Here are a small network's activations along a few directions, averaged over the inputs that share one value of a field.
Related values have similar rows: they may be neighbours, one step apart, or belong to one group.
In the rows, zero is written as 500.
Random noise pushes rows far along 7 fixed directions. That doesn't count. These rows show it; they differ only by the noise:
[402 479 366 545 581 431 343 670 550 880 397 536 753 449 327 410 369 320
 675]
[462 539 490 537 555 622 398 565 482 162 387 264 539 329 416 704 338 182
 555]
[502 525 534 392 655 402 628 478 433 598 395 434 622 556 487 445 557 439
 549]
[423 445 557 249 658 444 515 360 659 445 505 380 390 461 475 577 572 418
 308]
[503 489 340 536 450 439 460 513 550 615 473 537 506 496 577 446 562 611
 506]
[353 435 412 522 531 444 339 579 532 727 482 501 669 473 372 444 460 419
 567]
[496 600 445 228 575 364 677 458 362 616 404 325 622 361 589 425 722 558
 527]
[642 532 591 520 652 517 522 319 465 346 549 468 587 603 528 534 486 464
 385]
[615 462 376 529 525 474 315 323 726 646 668 645 482 527 563 464 511 646
 271]


Dudut, 16 values:
b14: [498 535 522 425 426 557 482 410 371 488 703 409 625 354 438 531 502 493
 477]
b12: [271 392 635 557 356 456 477 576 539 435 505 544 300 661 434 529 415 499
 553]
b11: [567 472 367 674 357 515 368 382 481 499 644 576 529 530 648 423 620 772
 389]
b1: [744 539 609 655 636 507 507 331 369 547 548 651 576 788 572 412 494 622
 448]
b10: [421 465 404 401 474 484 427 563 599 615 509 569 399 304 532 558 481 462
 529]
b7: [259 410 474 534 234 582 218 580 436 529 739 448 536 269 393 545 512 452
 465]
b3: [616 501 566 575 382 500 451 358 322 429 596 600 551 619 645 401 655 790
 468]
b8: [205 459 617 532 364 548 626 614 266 455 485 420 541 644 383 484 624 627
 627]
b15: [383 496 596 457 552 457 571 583 401 580 512 428 595 648 421 428 488 442
 528]
b2: [394 426 569 523 557 462 702 656 342 580 388 525 632 591 411 374 540 505
 776]
b9: [529 645 495 458 351 488 475 485 201 382 612 327 714 365 525 416 623 593
 491]
b6: [439 501 665 622 473 497 490 580 246 369 445 474 658 507 457 454 472 417
 712]
b13: [787 521 436 730 475 655 526 399 800 410 525 765 210 608 675 563 474 727
 353]
b4: [306 417 504 508 306 505 487 467 529 479 719 563 434 537 446 498 654 734
 381]
b5: [603 427 636 357 683 469 668 442 602 586 503 586 414 505 504 542 486 479
 400]
b16: [515 600 440 753 254 592 473 705 252 276 387 499 521 497 526 467 382 473
 687]
Dudut is arranged as a 2 by 8 grid.
Q: Name the neighbours of b12, in listed order.
A: b7, b6, b16
Q: Name the neighbours of b5, in listed order.
A: b14, b10, b2
Q: Name the neighbours of b11, in listed order.
A: b1, b15

Pogi, 16 values:
v15: [833 573 377 387 706 528 501 291 785 541 597 543 375 496 660 533 521 619
 215]
v4: [173 401 694 250 515 340 870 581 372 212 289 197 264 710 455 541 689 371
 516]
v13: [429 486 484 403 563 450 512 505 366 488 344 405 620 380 512 447 663 560
 598]
v6: [623 641 370 268 445 480 450 446 545 728 616 435 564 298 500 383 544 592
 340]
v9: [610 551 499 419 523 535 635 415 483 590 628 508 612 409 482 519 540 538
 484]
v1: [290 414 581 438 432 597 356 481 445 208 661 310 490 135 437 695 492 380
 480]
v12: [333 357 490 412 423 527 486 574 725 428 494 590 137 388 521 632 477 493
 466]
v5: [557 505 493 613 345 526 485 472 592 604 622 694 359 670 514 454 533 747
 388]
v14: [184 423 509 499 296 421 265 644 362 920 588 619 690 477 325 313 586 586
 664]
v8: [486 434 338 548 518 596 191 547 671 478 492 408 540 149 510 586 404 351
 420]
v11: [518 521  49 581 223 470 185 604 556 758 522 535 489 188 692 426 533 644
 535]
v10: [281 487 492 526 520 540 378 506 496 324 505 260 553 433 374 672 410 279
 496]
v2: [974 683 752 275 777 583 985 136 496 105 582 529 281 674 696 644 586 564
 204]
v3: [531 419 632 494 555 342 375 295 526 695 660 669 588 779 493 388 479 585
 326]
v7: [399 477 386 426 519 568 432 470 728 390 467 406 394 368 501 563 624 594
 420]
v16: [328 504 658 395 519 511  24 418 461 746 823 498 893 300 194 407 372 320
 357]
Pogi is arranged as a 2 by 8 grid.
Q: Name the neighbours of v13, in listed order.
A: v8, v7
Q: Name the neighbours of v10, in listed order.
A: v15, v4, v11
Q: Name the neighbours of v9, in listed order.
A: v1, v2
Q: Name the neighbours of v16, in listed order.
A: v6, v14, v3

Zubo, 30 values:
j8: [416 467 244 481 342 488 445 539 573 574 525 417 403 412 577 485 618 625
 467]
j5: [528 522 503 529 462 580 518 499 447 107 379 340 378 434 618 585 560 523
 492]
j22: [424 493 468 528 460 504 467 670 553 712 505 558 604 440 327 475 344 367
 661]
j27: [332 421 497 419 357 521 402 524 634 534 552 592 289 538 481 509 581 643
 402]
j1: [394 360 636 657 635 632 302 412 501 431 637 586 637 626 306 536 400 458
 450]
j2: [317 519 377 568 309 527 566 737 492 362 265 442 234 505 550 540 580 573
 663]
j3: [510 490 403 540 364 480 365 571 615 630 473 616 362 456 565 408 482 584
 503]
j26: [494 487 570 560 382 510 536 367 534 411 670 607 387 685 534 454 578 702
 336]
j17: [360 476 415 503 441 404 432 523 408 599 494 432 612 505 534 424 618 591
 564]
j16: [456 492 570 547 576 529 486 475 430 510 492 508 577 631 441 470 561 577
 531]
j12: [463 612 351 546 468 545 564 726 498 504 282 332 568 331 410 552 442 333
 739]
j15: [318 394 455 504 350 529 421 597 531 383 550 438 329 424 467 609 444 426
 489]
j14: [268 364 429 348 469 456 323 517 604 797 666 602 511 348 409 439 634 663
 457]
j20: [336 400 485 578 476 556 546 621 572 430 406 433 466 487 377 591 458 419
 601]
j7: [422 454 516 466 452 545 380 482 540 579 581 607 439 451 445 498 493 559
 455]
j29: [498 461 315 585 343 588 225 576 593 439 540 512 464 150 519 572 437 479
 521]
j25: [413 401 517 543 463 467 529 624 678 398 319 518 176 540 512 647 348 327
 570]
j6: [523 391 542 522 439 563 236 377 690 447 692 631 396 445 484 547 444 514
 297]
j4: [585 567 540 612 402 566 296 398 451 274 628 466 523 452 544 602 383 428
 388]
j13: [655 627 438 353 665 422 602 527 593 745 404 476 544 494 455 444 430 336
 470]
j19: [415 376 441 443 530 397 521 450 636 584 460 541 388 524 579 502 560 545
 454]
j11: [360 430 479 611 429 475 428 586 600 655 531 620 522 704 329 412 478 537
 504]
j30: [546 472 590 469 694 520 552 380 418 558 607 437 713 567 438 513 465 375
 430]
j21: [563 614 529 428 481 496 532 509 372 332 412 375 531 429 594 493 578 540
 486]
j18: [387 483 561 463 506 623 408 464 531 356 674 380 574 274 389 629 449 387
 428]
j23: [578 475 267 599 407 478 568 689 631 668 400 577 356 421 621 535 409 497
 615]
j24: [323 449 444 423 468 381 351 531 557 676 497 476 523 499 444 421 499 499
 466]
j28: [547 508 354 497 318 490 476 546 577 462 527 495 318 464 586 526 467 561
 437]
j10: [666 498 439 539 582 490 310 364 688 673 665 675 549 417 554 516 393 457
 376]
j9: [570 403 524 506 625 466 433 419 654 573 538 641 486 562 497 461 498 544
 407]
Zubo is arranged as a network in which each value has 4 neighbours.
Q: Name the neighbours of j7, in listed order.
A: j22, j27, j14, j6
Q: Name the neighbours of j21, in listed order.
A: j5, j2, j3, j24
Q: Name the neighbours of j23, in listed order.
A: j15, j30, j18, j10
Q: Name the neighbours of j12, in listed order.
A: j8, j16, j20, j11
A value of Zubo combines one of 6 hidden first parts with one of 5 second parts; all combinations occur once.
Q: Changing only the second part turns j20 into j1. j11 has the same second part as j20; what does that change turn j11 into?
A: j2
Q: Changing only the second part turns j15 into j22. j28 has the same second part as j15; what does that change turn j28 into?
A: j26
Q: Changing only the second part turns j17 into j5. j4 has the same second part as j17; what does that change turn j4 into?
A: j3
Q: Changing only the second part turns j14 into j10. j7 has the same second part as j14; what does that change turn j7 into?
A: j25
Q: Changing only the second part turns j18 into j23. j12 has the same second part as j18; what does that change turn j12 into?
A: j8
